[ 0.85  3.62  7.48 -5.57  5.63  1.77 -4.23] ==> 1.77
[ 3.04  1.74 -8.32 -1.64  4.89] ==> 1.74
[-2.06  0.90 -8.76  3.93  6.49 -6.32 -8.12] ==> -2.06
[-5.99 -0.52 -7.71  0.70 -6.21] ==> -5.99
[ 6.35  2.71  5.03 -7.94  2.03] ==> 2.71
[-5.48 -5.26  0.58 -1.73 -6.34] ==> -5.26
[ 0.60 -3.10  1.57 -8.04 -0.85] ==> -0.85
[-2.42 -0.31 -5.76  2.86  8.64 -4.39 -3.53] ==> -2.42
[ 4.15  4.01 -5.56 -7.58  6.50  4.45 -4.88] ==> 4.01
---
-4.50   1.79  -8.40  -2.63  -4.67   2.03  -0.99
-4.38  -1.28   0.33   5.49  -0.84  -5.39   2.25
-2.46   0.39  -0.42   1.43  -3.47   1.40  -0.08
-> 5.49

 7.68   0.00   1.48  -3.73   7.15 -> 1.48

-2.28  -7.15   1.04  -0.35   1.80 -> 1.04

 3.73   8.10   2.73   7.19  -1.98 -> 2.73

 1.19  -7.05   4.90   5.76   2.89   1.41  -7.78 -> 5.76

-2.19   3.09   6.72  -2.52   7.12 -> 6.72

-0.39  -5.15  -8.47  -5.09   2.26 -> -8.47

 1.77  -3.85  -0.94  -1.24  -7.45   5.46   0.99 -> -1.24
---
 0.11  -2.32  -5.04  -0.16   7.81  -4.26  -0.56
 6.25  -2.95  -4.61  -2.98   3.61  -0.26   1.71
-1.86  -2.08  -4.18  -0.50   6.84  -4.86  -5.27
: -0.26

 5.23  -6.66   0.82   1.23  -7.73
-1.18  -0.34  -0.35   2.63   1.29
 3.35  -5.49   3.79  -4.53   3.47
: 2.63

-3.51   5.56   5.82  -1.41   3.77
-6.53  -1.32  -1.33   0.81  -0.40
-0.88   5.25  -0.21  -0.57  -1.63
: 0.81

-0.59   6.24   0.34  -4.36  -2.84  -0.71   2.02
-3.62  -1.73   3.50  -1.19   1.46   0.52   2.39
-5.25  -0.19   6.81  -1.87   0.89  -5.86   5.34
: 0.52

-4.35  -3.35   2.79   2.25   1.31  -3.15  -1.61
-6.98   2.31  -2.19   4.83   0.68   2.45  -1.74
-3.53  -0.74  -1.48   1.43   1.71   0.91   0.33
: 2.45

3.65  3.65  3.24  4.68  4.72  4.87
3.60  3.60  5.59  3.74  5.76  3.60
3.48  3.48  7.48  4.58  6.01  2.48
: 5.76

-7.24  -3.33   1.63   2.60  -6.55
-2.54  -4.81   0.47  -2.67  -3.88
-0.83   7.27   7.31   0.15  -5.70
: -2.67

-5.44   3.06  -2.12  -5.45   6.74   3.76  -1.07
 3.54   3.52  -6.16  -5.89   6.17   6.34  -3.88
 1.64  -6.92   5.15  -4.70   3.67  -6.63   6.32
: 6.34
---
[[119, 172, 93, 30], [53, 225, 58, 64]] gives 225
[[962, 668, 599, 335, 714, 170], [363, 132, 514, 264, 715, 353], [887, 641, 602, 326, 795, 200]] gives 132
[[6518, 6484, 9342, 6258, 5127], [7065, 5799, 8323, 3650, 5892], [6064, 6038, 7188, 1527, 4456]] gives 5799
[[22, 43, 186, 199, 189, 180, 190], [106, 154, 100, 127, 107, 82, 95]] gives 154
[[5529, 5823, 4062, 3231, 4651, 3175, 7946], [6824, 4384, 4928, 5598, 7592, 8701, 3811]] gives 4384
[[233, -80, -171, 54], [-384, 939, 382, -839]] gives 939
[[4, 5, 4, 5, 4], [2, 7, 2, 2, 2]] gives 7
[[11, 32, -29, 37], [44, 26, 38, 26]] gives 26
[[2, 3, 5, 8, 4, 8, 2], [3, 7, 1, 5, 5, 3, 1], [3, 6, 4, 2, 3, 7, 4]] gives 7
[[839, 413, 160, 467], [558, 340, 983, 269]] gives 340
---
[[-0.62 -6.76 -3.95  0.01]
 [-0.10 -1.85 -3.95  0.01]
 [-0.62 -6.76 -3.95  5.89]] gives -6.76

[[-0.09  1.53  2.14 -0.79  2.20]
 [ 0.44  3.89  6.35 -0.62  2.84]
 [-0.30 -0.17  0.23 -0.42  1.24]] gives 1.53

[[ 4.46  1.26  1.48 -0.12  0.17]
 [ 7.32  8.10  3.36 -3.17  3.31]
 [ 1.68  2.67  0.91  0.69 -1.33]] gives 1.26

[[ 3.71  7.78 -3.72 -0.72  2.94]
 [-8.04  1.16  4.26  7.40  0.02]
 [-6.60 -4.14  0.61  2.54 -0.20]] gives 7.78

[[ 2.85  6.38  8.80 -1.31]
 [ 1.05 -3.87 -3.02  1.63]
 [-0.33 -3.79 -5.69  4.00]] gives 6.38

[[ 0.69  0.30 -0.11 -0.35  0.26]
 [ 1.01 -0.47  1.81 -1.85 -0.96]
 [-6.69 -7.81  7.22  5.51 -8.34]] gives 0.30
---
[[ 424  209   99  -64 -371   37   18]
 [ 915  405  385  726  -10  210 -284]
 [ 489  159   48  -55 -502   16   -8]] result: 405

[[2 2 7 4 1]
 [6 6 2 6 0]] result: 2

[[-13  -4 -43  40]
 [-12  -4 -44  41]] result: -4

[[218 126  55 123]
 [240 184  52  22]
 [144 151 136 152]] result: 184

[[13  4  9 27 21  9]
 [78 80 77  8 74 71]
 [24 17 23 97 38 32]] result: 80

[[-32  -3  26  13  29  30]
 [-20 -26  23   9  23  25]] result: -3

[[174 152 194 171 168  50 151]
 [162 213 124 165 178  50 197]] result: 152
---
6.45	3.40	0.15	2.06 >> 0.15
-7.10	-0.27	7.42	4.77	-4.45 >> 4.77
1.08	-1.85	-2.07	8.24	3.65 >> 8.24
0.22	-3.65	-3.24	-0.71	-6.87 >> -0.71
4.00	-7.08	2.04	6.51	-2.27 >> 6.51
7.69	-1.45	-4.00	7.19	-6.71	3.02	4.16 >> 3.02
0.58	1.41	-6.65	-1.14	-0.51	-3.95 >> -0.51
